A small network was shown many inputs. Here are its activations along a few directions, one row for each input.
In each table, some parts of the input vary, and every possible input appears once, in random order.
Descriptions start from the smaller parts, as in this example, which fits no table here: values(2) and (point or line(9) or (line(4) and ring(5))).
Shared parts are said once, and a part with two or three values counts as separate values.

Other details of the inputs vary at random and push rows far along two fixed directions, the same in every table; ignore that.

Rows:
r1: -28 -3 -5 -20 -48 -54 -17 -12 -10 -34 68 12
r2: 6 -19 3 4 9 -8 8 21 -27 7 -6 -6
r3: -44 24 11 -7 -3 23 -16 -50 20 -24 69 33
r4: 18 -8 -14 -12 11 6 -11 21 2 -1 1 -17
r5: 20 -6 -9 -9 -5 -12 -1 20 -7 -13 -17 4
r6: 9 2 -12 5 -18 -11 2 22 8 2 -20 -11
r7: 17 -10 -7 -14 -4 -6 -3 14 5 -21 -19 -15
r8: -58 34 24 4 -20 9 -7 -51 20 4 61 29
r9: 11 -20 -7 8 13 2 10 19 -12 -7 2 -22
r10: -43 -8 6 6 -49 -43 -32 6 21 -13 67 13
r11: -20 21 20 34 20 30 33 -34 10 10 -33 19
r12: 18 -4 -8 -12 2 -18 -12 12 -13 3 -18 -1
r13: -14 31 20 16 21 51 9 -22 23 26 -18 24
r14: 7 -19 1 8 4 -22 10 13 -22 -5 -16 -2
r15: 20 -1 -21 -14 10 -1 -9 24 -12 7 1 -2
r16: 13 3 -15 7 -4 -3 3 25 4 22 1 -18
r17: -9 16 17 14 25 38 38 -45 1 -24 -33 12
r18: 3 31 2 -5 35 51 7 -37 9 2 -12 11
r19: 16 -12 -1 -11 3 -11 -14 10 2 -6 -18 -17
r20: -31 -11 3 -14 -38 -48 -36 -2 -1 -25 69 22
r21: 22 -4 -17 -7 9 2 -8 27 -9 7 2 1
r22: -5 31 13 -10 32 44 4 -34 -1 14 -18 29
r23: 7 0 -11 5 -17 -9 3 26 13 1 -21 -8
r24: 0 27 15 0 22 46 17 -42 20 -19 -32 21
r25: 17 -4 -6 -16 6 -5 -15 19 -17 13 -7 -5
r26: 3 -4 -1 2 -3 1 -11 32 9 24 -7 -11
r27: 18 -16 -10 -3 -7 -18 13 6 -20 -8 -18 -3
r28: 20 -5 -3 -9 0 -23 -2 8 -13 5 -16 -6
r29: 20 -9 -4 -11 -6 -13 6 7 0 -17 -17 -22
r30: 13 -15 2 -15 9 4 -17 22 1 4 -6 -18
r31: -35 -19 12 -17 -31 -26 -40 2 9 -21 79 3
r32: 10 -2 -14 11 -1 6 -4 36 12 18 1 -8
r33: 18 -5 -1 -13 5 -10 -5 15 -18 16 -5 -10
r34: 4 -17 -1 19 -10 -16 7 13 3 17 -18 -12
r35: -7 38 -2 11 25 50 14 -21 21 21 -16 19
r36: -59 34 19 1 -19 13 -17 -47 20 2 60 33
r37: -36 2 -14 -3 -41 -31 -30 9 9 -5 80 4
r38: 19 -21 -11 0 9 2 2 11 -8 2 2 -22
r39: 22 -7 -11 -9 9 0 -2 14 -3 2 2 -24
r40: -3 20 14 7 26 27 22 -53 -6 6 -30 30
r41: 8 -2 -1 10 -11 -19 2 16 8 17 -17 -14
r42: 12 -12 -13 7 11 -5 13 21 -26 1 1 -6
r43: -58 40 16 7 -33 2 7 -64 25 -19 51 36
r44: -21 21 23 30 24 43 30 -26 5 20 -21 15
r45: -13 10 26 12 35 45 23 -37 -2 0 -18 8
r46: -3 32 11 -5 29 32 8 -43 4 3 -31 33
r47: 2 -16 2 14 -6 -3 3 20 -1 27 -6 -15
r48: 14 -14 0 -11 4 -9 -14 13 6 -7 -17 -15
r49: 16 -13 6 -12 6 -3 -8 13 -4 8 -4 -25
r50: 23 2 -22 -13 9 -2 -9 20 -16 8 0 -5
r51: -10 37 11 19 9 44 24 -31 28 3 -34 28
r52: 15 -12 2 -15 8 2 -18 17 -3 5 -5 -20
r53: -54 25 6 15 -17 14 3 -52 16 -1 66 32
r54: 6 -26 7 9 7 -14 8 11 -9 -13 -16 -18
r55: 17 -12 3 -8 2 -16 -5 6 1 -3 -16 -21
r56: 16 -10 0 -10 7 -1 -13 26 -10 12 -5 0
r57: -2 -13 -3 26 -14 -14 25 23 -3 -6 -18 -12
r58: 24 1 -18 -10 7 -7 0 17 -17 11 2 -9
r59: 13 -26 3 1 3 -13 0 2 -4 -4 -16 -18
r60: 15 -23 -4 -1 -6 -9 11 3 -5 -17 -17 -19
r61: -44 -5 1 -1 -49 -46 -33 3 18 -12 65 10
r62: -10 27 10 25 9 38 38 -44 14 7 -36 20
r63: 1 -10 -10 25 2 -1 16 30 -5 13 0 -15
r64: 14 -19 -1 -5 5 -8 -1 12 -23 15 -5 -6
r65: -28 -13 -13 -9 -32 -37 -20 -8 -16 -14 83 11
r66: 19 -3 -14 -15 -4 -14 -1 17 -10 -12 -20 1
r67: 1 31 9 -6 22 41 16 -46 12 -17 -35 14
r68: 10 -16 -6 6 -2 -19 22 15 -24 -18 -19 -3
r69: 7 -1 -5 7 -9 -14 -8 20 9 15 -19 -10
r70: 21 0 -15 -15 -6 -16 -1 13 -14 -11 -19 -2
r71: 16 -17 4 -5 4 -7 -14 16 9 -8 -15 -11
r72: 12 -27 5 -3 7 0 -3 10 -9 8 -5 -22
Description of these inputs: values(3) and line(4) and line(6).
- The inputs of r35 and r53 match in every part but the line(6) part. If r4 is changed in the same way as r35 into r53, which row does it become? => r38
- Change only the values(3) part in r13. List by row number the other rows that result. => r31, r56
- Change only the line(6) part in r31. List by row number the other rows that result. => r30, r45, r49, r52, r72
- Change only the line(6) part in r21. List by row number the other rows that result. => r15, r42, r50, r58, r65
- Change only the values(3) part in r59. List by row number the other rows that result. => r34, r40
